Each row below holds a small network's activations on one input, seen along a few directions.
Each table varies a few parts of the input and shows all the possible inputs, shuffled.
A made-up example of a description, with smaller parts first: one of 4 places along a line, together with either a single point or (one of 2 separate values, together with one of 5 places around a ring) or one of 11 places around a ring.
Shared parts are said once, and a part with two or three values counts as separate values.
In the rows, zero is written as 128.

Other details of the inputs vary at random and push rows far along two fixed directions, the same in every table; ignore that.

A family of inputs:
x1: [ 74  94 104  54  82 133  58 179 107 162  41]
x2: [ 48 145  59  50 147 158 126 115  64  73 124]
x3: [184 109 174 157  77 112  83 151 177 197 113]
x4: [139 177 133 161 148 136 176 114 149 113 170]
x5: [ 83  64 108  57  72 159  42 166  91 156  81]
x6: [142 138 127 174 168 117 163 117 127 107 180]
x7: [180  84 167 169  87  80  81 159 168 174 100]
x8: [ 39 165  65  34 150 157 149 123  83 113 133]
x9: [150 186 131 145 152 108 174 113 152 106 156]
x10: [ 56  73  97  66  71 132  65 167 111 171  61]
x11: [156 152 128 173 139 134 168  97 118  77 152]
x12: [180  83 168 165  77 124  87 152 185 185 120]
x13: [155 157 131 172 177 133 153 122 120 105 167]
x14: [166 166 129 157 181 104 151 121 123  98 153]
x15: [169 141 131 164 153 131 159  98 107  87 168]
x16: [107 151 220 151 187 132 170  58 145  92 131]
x17: [ 67 137  65  31 162 139 120 123  55  75 133]
x18: [152 166 136 152 161 133 168 116 138 123 186]
x19: [173 111 166 186  80 115  77 156 170 170  78]
x20: [150 162 129 178 158 133 177 111 120  99 142]
x21: [ 86  68 110  58  85 155  66 172  81 183  61]
x22: [ 46 147  58  26 154 141 151 123  94  94 126]
x23: [ 54 134  58  28 165 153 140 118  81 111 148]
x24: [147 158 127 176 145 137 153 106 129  73 161]
x25: [177  69 169 181  77 105  98 150 154 185 105]
x26: [190 112 176 147  79  96  86 157 179 190 106]
x27: [160 163 127 167 179 119 148 115 120 105 159]
x28: [162 140 127 151 157 129 182 100 135 115 176]
x29: [164  80 166 190  63 108 107 149 165 175  89]
x30: [ 62  76 100  56  73 117  68 173 114 164  55]
x31: [ 40 145  55  36 152 156 148 117  92 101 133]
x32: [168 104 170 191  78 128  82 164 170 170  85]
x33: [164 155 125 139 167 104 165 108 149 104 172]
x34: [ 43 126  59  48 171 137 136 125  61 106 143]
x35: [155  86 166 193  69 112  92 158 177 171  99]
x36: [148 151 124 160 144 133 190  98 146 105 161]
x37: [ 88  71 104  51  75 146  37 159  92 157  73]
x38: [161 160 137 149 155 130 183 106 126 127 177]
x39: [185 103 167 171  63 101  71 148 171 140  81]
x40: [139 157 123 163 150 136 175 108 157 101 170]
x41: [121 140 223 142 201 129 161  59 134 102 147]
x42: [147 171 134 158 142 133 191 105 137 117 161]
Each input here is: one of 2 separate values, together with either a single point or (one of 4 places along a line, together with one of 5 places along a line).
Question: Changing only the choice among 2 separate values turns x39 into x17. The same change can be made to x9. Which row results?
Answer: x26
Question: Changing only the choice among 2 separate values turns x25 into x29. The same change can be made to x18. Which row results?
Answer: x4
Question: A walk changes only the place on the line of 4. It starts at x14 and steps to x27. List the rest of the walk in order.
Answer: x13, x21
Question: A walk changes only the place on the line of 5. It starts at x42 and steps to x36. List the rest of the walk in order.
Answer: x29, x20, x11

A family of inputs:
x43: [127 156 121 136 142 121 155 123 132 116 136]
x44: [141 138 121 125 144 123 149 116 128 121 158]
x45: [144 146 124 133 152 123 136 122 114 110 145]
x46: [141 130 123 137 150 128 144 119 112 114 153]
x47: [131 148 123 141 154 121 135 125 122 107 141]
x48: [129 154 121 134 150 122 145 126 133 119 146]
x49: [ 91 123 101  86 137 131 111 135 105 116 117]
x50: [126 118 131 114  86 138  97 149 140 155  98]
x51: [137 117 227 150 135 128 128  93 167 150 111]
x52: [127 142 122 148 148 125 149 121 117 110 133]
x53: [123 103 131 119  95 119  94 145 135 142  88]
x54: [ 98 116 101  79 131 142 129 135 101 140 134]
x55: [137 106 131 102  97 123  94 147 139 160 107]
x56: [ 98  91 208 106 123 140  95 107 134 151  80]
x57: [104 121 102  77 135 133 111 132  98 119 121]
x58: [166 124 150 165  98 124 125 127 165 141 131]
x59: [126 138 120 139 148 127 152 123 130 124 155]
x60: [122  94 132 120 100 122  88 146 133 149 104]
x61: [ 87 130  98  81 125 131 130 133 116 124 112]
x62: [130 149 119 130 148 119 144 122 138 115 148]
x63: [136 112 133 106  99 126  95 152 133 165 106]
x64: [162 115 152 174 108 107 122 128 154 132 119]
x65: [ 99 125 101  79 134 143 126 138  99 142 128]
x66: [136 147 121 137 138 131 138 114 126  95 139]
x67: [162 111 153 177 118 115 116 135 150 141 130]
x68: [163 129 154 175 112 109 118 135 151 133 111]
x69: [126 142 119 136 138 119 158 116 134 115 144]
x70: [ 86 127 100  88 136 141 125 140 107 139 124]
x71: [169 132 153 173 106 124 112 133 151 130 118]
x72: [143 132 123 132 148 122 140 115 117 109 153]
x73: [ 88 121 102  95 139 140 115 139  96 127 119]
x74: [ 83 119  99  89 125 139 138 135 108 133 119]
x75: [127 112 129 110  85 135  97 144 146 150 100]
x76: [127 140 120 133 146 121 148 119 135 118 154]
x77: [132 136 121 146 138 140 146 116 118 105 146]
x78: [142 139 124 138 154 128 141 121 110 116 148]
x79: [119  92 132 128  95 127 102 147 127 151  94]
x80: [133 145 122 146 141 140 143 118 117 106 141]
x81: [131 151 120 139 137 141 153 120 128 118 146]
x82: [130 142 120 139 134 141 156 117 129 117 152]
x83: [133 139 121 141 136 133 142 112 123  99 146]
x84: [160 127 151 173 110 115 132 136 158 151 119]
Question: Changing only one part turns x76 into x60. The same change can be made to x48. Which row results?
Answer: x47
Question: What is each input in this table made of?
Answer: one of 2 separate values, together with either a single point or (one of 4 places along a line, together with one of 5 places around a ring)
Question: Which other rows does x46 become when the choice among 2 separate values takes its other values? List them by row number.
Answer: x54
